These are the activations of a small network on made-up records, seen along a few directions, one row for each record.
After each row come some of the record's fields: J, B, V, T, N, F, D, M.
A field that a record lacks is written missing.
The largest differences between rows may come from other fields.
In the rows, zero is written as 500.
Random noise pushes rows far along 2 fixed directions. That doesn't count. These rows show it; they differ only by the noise:
[626 395 392 413 702 688 726 610 520 598 547 357 414 510 384 418 543 712
 644 522 534]
[526 786 464 452 678 507 352 488 577 412 764 490 685 560 639 496 440 570
 624 426 598]
[412 885 480 558 547 372 164 343 496 239 727 467 737 467 793 613 422 467
 564 327 566]
[587 312 375 469 623 666 741 558 443 551 438 290 346 427 390 467 570 696
 612 491 488]

[564 461 544 447 570 597 537 627 573 608 597 589 526 582 432 481 499 525
 568 551 514]
J=j2, B=missing, V=missing, T=missing, N=missing, F=missing, D=missing, M=m6
[685 290 424 441 545 611 703 490 486 630 352 410 379 551 401 269 473 503
 510 695 564]
J=j2, B=missing, V=missing, T=missing, N=missing, F=missing, D=missing, M=m3
[536 439 292 517 506 515 649 346 362 409 329 154 312 399 506 475 550 521
 537 408 479]
J=j1, B=b2, V=v1, T=t1, N=n2, F=f2, D=d2, M=m3
[318 492 481 642 369 400 401 354 357 303 441 400 462 386 613 642 566 442
 438 402 429]
J=j1, B=b2, V=v1, T=t2, N=n2, F=f2, D=d2, M=m2
[433 632 445 551 409 395 282 361 455 399 548 542 560 519 669 533 420 393
 470 489 514]
J=j2, B=missing, V=missing, T=missing, N=missing, F=missing, D=missing, M=m3
[611 264 516 514 529 542 747 590 498 741 371 529 348 553 348 360 506 520
 404 718 482]
J=j1, B=b1, V=v1, T=t1, N=n1, F=f2, D=d1, M=m2
[367 362 532 642 356 459 509 476 424 464 434 389 406 312 452 705 578 569
 495 346 354]
J=j1, B=b1, V=v1, T=t1, N=n1, F=f2, D=d2, M=m2
[619 536 379 416 565 497 592 474 477 474 408 416 466 542 549 310 453 454
 518 547 578]
J=j1, B=b2, V=v2, T=t1, N=n1, F=f1, D=d1, M=m1
[502 537 480 541 532 482 509 528 465 492 514 487 513 488 512 498 499 505
 493 525 477]
J=j1, B=b2, V=v1, T=t1, N=n1, F=f1, D=d2, M=m2
[521 240 514 505 463 569 673 593 423 636 368 469 351 406 301 525 544 603
 481 510 419]
J=j3, B=missing, V=missing, T=missing, N=missing, F=missing, D=missing, M=m1
[470 307 482 593 306 446 454 323 371 427 291 403 377 339 544 557 534 411
 431 468 445]
J=j2, B=missing, V=missing, T=missing, N=missing, F=missing, D=missing, M=m3
[581 376 571 429 579 562 622 680 582 761 552 666 491 625 285 388 470 575
 475 644 506]
J=j3, B=missing, V=missing, T=missing, N=missing, F=missing, D=missing, M=m1
[461 715 500 473 542 497 286 499 561 322 627 544 682 512 654 593 468 501
 571 424 554]
J=j2, B=missing, V=missing, T=missing, N=missing, F=missing, D=missing, M=m4
[641 189 463 425 609 724 878 613 487 694 316 427 286 466 286 333 590 598
 547 616 478]
J=j3, B=missing, V=missing, T=missing, N=missing, F=missing, D=missing, M=m5
[682 937 290 337 713 526 459 387 541 381 617 397 630 673 695 269 365 442
 635 522 680]
J=j3, B=missing, V=missing, T=missing, N=missing, F=missing, D=missing, M=m3
[657 530 273 360 692 670 702 611 463 428 400 314 400 557 464 412 513 620
 641 546 556]
J=j3, B=missing, V=missing, T=missing, N=missing, F=missing, D=missing, M=m4
[405 735 619 553 425 373 251 413 578 441 664 750 691 541 649 546 446 414
 463 469 549]
J=j2, B=missing, V=missing, T=missing, N=missing, F=missing, D=missing, M=m2
[482 403 478 621 282 353 492 283 318 415 198 416 381 363 581 425 441 331
 340 551 459]
J=j3, B=missing, V=missing, T=missing, N=missing, F=missing, D=missing, M=m1
[416 508 523 502 487 522 445 539 521 540 626 510 517 485 468 658 534 577
 560 376 447]
J=j2, B=missing, V=missing, T=missing, N=missing, F=missing, D=missing, M=m3
[584 497 381 437 590 553 566 490 444 424 462 394 438 480 494 488 532 578
 572 442 544]
J=j3, B=missing, V=missing, T=missing, N=missing, F=missing, D=missing, M=m3
[484 616 580 463 487 434 397 466 558 512 570 645 635 533 578 411 408 445
 457 516 590]
J=j1, B=b1, V=v1, T=t1, N=n1, F=f2, D=d1, M=m1
[545 363 649 505 524 499 658 616 581 811 543 756 504 661 342 302 469 487
 365 759 523]
J=j1, B=b1, V=v1, T=t1, N=n2, F=f2, D=d2, M=m2
[491 276 468 439 546 719 741 623 555 568 434 255 364 417 302 612 620 698
 609 436 417]
J=j1, B=b1, V=v1, T=t1, N=n1, F=f2, D=d2, M=m4
[456 313 421 637 353 419 560 419 329 429 253 414 362 404 524 495 544 426
 349 538 437]
J=j1, B=b2, V=v1, T=t1, N=n1, F=f1, D=d2, M=m2
[642 258 525 441 536 588 666 621 578 728 476 625 421 598 336 352 497 560
 482 698 528]
J=j2, B=missing, V=missing, T=missing, N=missing, F=missing, D=missing, M=m3
[486 301 444 453 623 734 732 622 505 585 532 346 385 462 329 558 641 737
 667 412 415]
J=j1, B=b2, V=v1, T=t1, N=n1, F=f1, D=d2, M=m5
[717 378 306 426 620 598 775 524 475 582 290 355 321 509 376 284 499 545
 494 651 549]
J=j1, B=b2, V=v1, T=t1, N=n1, F=f1, D=d1, M=m2
[502 704 544 428 555 504 332 546 594 489 743 632 689 586 552 536 443 518
 591 436 585]
J=j2, B=missing, V=missing, T=missing, N=missing, F=missing, D=missing, M=m3
[585 686 571 404 577 448 435 497 595 524 628 631 657 574 568 326 410 426
 517 522 620]
J=j3, B=missing, V=missing, T=missing, N=missing, F=missing, D=missing, M=m1
[411 496 505 573 407 498 410 379 414 405 432 416 524 433 593 541 466 473
 493 478 464]
J=j3, B=missing, V=missing, T=missing, N=missing, F=missing, D=missing, M=m4
[349 549 603 596 332 341 364 450 498 405 439 573 544 472 565 685 520 426
 323 419 427]
J=j1, B=b1, V=v1, T=t1, N=n1, F=f2, D=d2, M=m4
[419 107 744 630 335 463 589 602 511 789 456 776 389 489 263 547 577 498
 308 680 346]
J=j2, B=missing, V=missing, T=missing, N=missing, F=missing, D=missing, M=m2
[648 625 485 315 717 615 614 666 657 667 721 526 565 705 430 324 459 577
 630 570 609]
J=j1, B=b1, V=v1, T=t2, N=n1, F=f2, D=d2, M=m3
[280 291 624 695 304 456 383 464 463 510 479 490 500 395 498 747 547 535
 441 468 312]
J=j2, B=missing, V=missing, T=missing, N=missing, F=missing, D=missing, M=m4
[421 360 415 551 401 483 620 409 366 395 326 282 323 378 483 565 600 540
 485 403 449]
J=j1, B=b1, V=v1, T=t2, N=n2, F=f2, D=d2, M=m3
[581 678 500 513 511 443 402 424 487 447 534 513 539 512 594 414 404 385
 514 536 552]
J=j3, B=missing, V=missing, T=missing, N=missing, F=missing, D=missing, M=m6
[424 652 503 450 595 543 448 573 602 431 671 485 624 571 517 568 520 598
 576 445 529]
J=j1, B=b1, V=v1, T=t2, N=n2, F=f2, D=d2, M=m4
[626 463 479 426 565 531 687 555 451 560 370 499 385 469 405 396 544 489
 478 560 536]
J=j3, B=missing, V=missing, T=missing, N=missing, F=missing, D=missing, M=m2
[568 567 565 404 589 528 437 587 632 631 660 679 628 606 413 440 444 541
 536 561 574]
J=j2, B=missing, V=missing, T=missing, N=missing, F=missing, D=missing, M=m1
[532 373 527 614 336 382 535 380 372 452 220 499 359 399 496 445 498 350
 290 624 464]
J=j3, B=missing, V=missing, T=missing, N=missing, F=missing, D=missing, M=m2
[545 344 492 475 477 520 652 515 473 604 377 426 373 426 391 441 511 521
 497 510 488]
J=j1, B=b1, V=v1, T=t1, N=n1, F=f2, D=d1, M=m1
[528 115 430 558 371 554 750 545 331 607 148 398 216 350 320 488 561 542
 451 565 391]
J=j2, B=missing, V=missing, T=missing, N=missing, F=missing, D=missing, M=m1
[511 428 487 585 316 327 477 306 386 392 243 557 410 408 618 419 455 310
 314 566 514]
J=j3, B=missing, V=missing, T=missing, N=missing, F=missing, D=missing, M=m1
[534 790 443 446 660 498 367 542 588 472 739 535 645 639 651 475 402 510
 651 442 591]
J=j1, B=b2, V=v1, T=t1, N=n1, F=f1, D=d2, M=m6
[417 198 481 563 465 600 702 511 387 538 348 335 270 334 332 660 666 660
 489 418 356]
J=j1, B=b2, V=v1, T=t1, N=n1, F=f1, D=d2, M=m2
[647 522 444 468 503 508 551 406 441 501 369 467 483 508 537 247 394 410
 471 630 617]
J=j3, B=missing, V=missing, T=missing, N=missing, F=missing, D=missing, M=m3
[519 354 297 507 494 580 680 405 346 435 274 179 275 420 531 479 537 526
 541 476 473]
J=j1, B=b2, V=v1, T=t1, N=n1, F=f1, D=d2, M=m3

Here are new rows. What are their fields?
[337 118 579 716 216 475 491 393 314 530 279 512 347 277 414 702 598 458
 319 522 316]
J=j2, B=missing, V=missing, T=missing, N=missing, F=missing, D=missing, M=m2
[468 287 467 621 309 461 522 467 363 459 246 486 338 375 446 562 535 433
 352 556 403]
J=j2, B=missing, V=missing, T=missing, N=missing, F=missing, D=missing, M=m2
[538 547 585 484 503 454 462 540 538 590 529 642 569 565 485 357 404 458
 473 595 562]
J=j3, B=missing, V=missing, T=missing, N=missing, F=missing, D=missing, M=m1
[418 521 576 546 414 432 444 567 534 480 493 606 586 530 529 568 496 497
 424 490 474]
J=j1, B=b1, V=v1, T=t1, N=n1, F=f2, D=d2, M=m4
[646 200 371 444 507 680 771 478 380 601 251 370 298 467 359 326 518 566
 510 623 524]
J=j3, B=missing, V=missing, T=missing, N=missing, F=missing, D=missing, M=m3
[431 570 451 578 421 433 383 377 433 298 442 427 504 353 624 609 504 440
 493 346 497]
J=j1, B=b2, V=v1, T=t1, N=n1, F=f1, D=d2, M=m6
[717 470 415 300 691 678 764 567 605 682 576 369 435 584 375 253 495 593
 662 563 622]
J=j1, B=b1, V=v1, T=t1, N=n1, F=f2, D=d2, M=m3
[611 447 525 367 621 588 542 654 638 698 612 685 554 642 353 383 460 575
 544 617 584]
J=j2, B=missing, V=missing, T=missing, N=missing, F=missing, D=missing, M=m1
[452 265 498 585 362 508 642 389 402 565 339 376 312 362 445 508 569 481
 432 514 416]
J=j1, B=b1, V=v1, T=t1, N=n1, F=f2, D=d2, M=m2
[430 450 478 511 462 576 413 511 514 402 490 435 538 440 467 686 541 586
 542 440 455]
J=j2, B=missing, V=missing, T=missing, N=missing, F=missing, D=missing, M=m4
[628 885 249 419 582 455 413 247 389 177 446 267 553 493 795 356 412 367
 622 403 652]
J=j3, B=missing, V=missing, T=missing, N=missing, F=missing, D=missing, M=m3
[581 555 353 488 481 493 464 381 393 412 366 469 478 508 638 392 408 390
 485 564 579]
J=j2, B=missing, V=missing, T=missing, N=missing, F=missing, D=missing, M=m3
[447 585 532 518 502 506 347 479 559 482 596 481 634 546 583 573 453 502
 529 513 471]
J=j2, B=missing, V=missing, T=missing, N=missing, F=missing, D=missing, M=m4
[611 377 580 472 553 540 590 611 636 687 518 664 511 589 345 353 479 525
 443 723 534]
J=j2, B=missing, V=missing, T=missing, N=missing, F=missing, D=missing, M=m2
[421 501 525 604 427 451 398 443 390 401 501 431 475 392 552 622 510 473
 517 412 409]
J=j3, B=missing, V=missing, T=missing, N=missing, F=missing, D=missing, M=m6
[606 259 435 478 442 531 697 520 420 631 235 542 322 490 419 323 468 447
 420 670 525]
J=j2, B=missing, V=missing, T=missing, N=missing, F=missing, D=missing, M=m1
[566 656 534 417 595 514 409 520 626 536 699 684 635 651 598 417 445 467
 520 592 595]
J=j2, B=missing, V=missing, T=missing, N=missing, F=missing, D=missing, M=m3
[499 456 598 558 351 363 427 358 430 462 376 578 512 417 579 392 430 342
 373 541 532]
J=j3, B=missing, V=missing, T=missing, N=missing, F=missing, D=missing, M=m1
[573 233 446 451 505 632 681 654 496 610 384 532 399 550 287 526 585 644
 491 589 445]
J=j2, B=missing, V=missing, T=missing, N=missing, F=missing, D=missing, M=m4
[645 457 440 367 606 613 622 532 515 539 483 418 457 541 424 377 495 564
 592 510 584]
J=j3, B=missing, V=missing, T=missing, N=missing, F=missing, D=missing, M=m3
[468 518 571 616 369 334 356 349 455 400 432 701 522 498 629 454 461 329
 309 625 506]
J=j3, B=missing, V=missing, T=missing, N=missing, F=missing, D=missing, M=m2
[508 657 609 509 447 342 331 421 519 467 517 681 619 506 607 392 388 347
 413 541 582]
J=j3, B=missing, V=missing, T=missing, N=missing, F=missing, D=missing, M=m1
[502 414 491 491 491 560 615 506 485 549 485 384 430 477 445 455 543 557
 529 479 484]
J=j1, B=b1, V=v1, T=t1, N=n1, F=f2, D=d2, M=m3
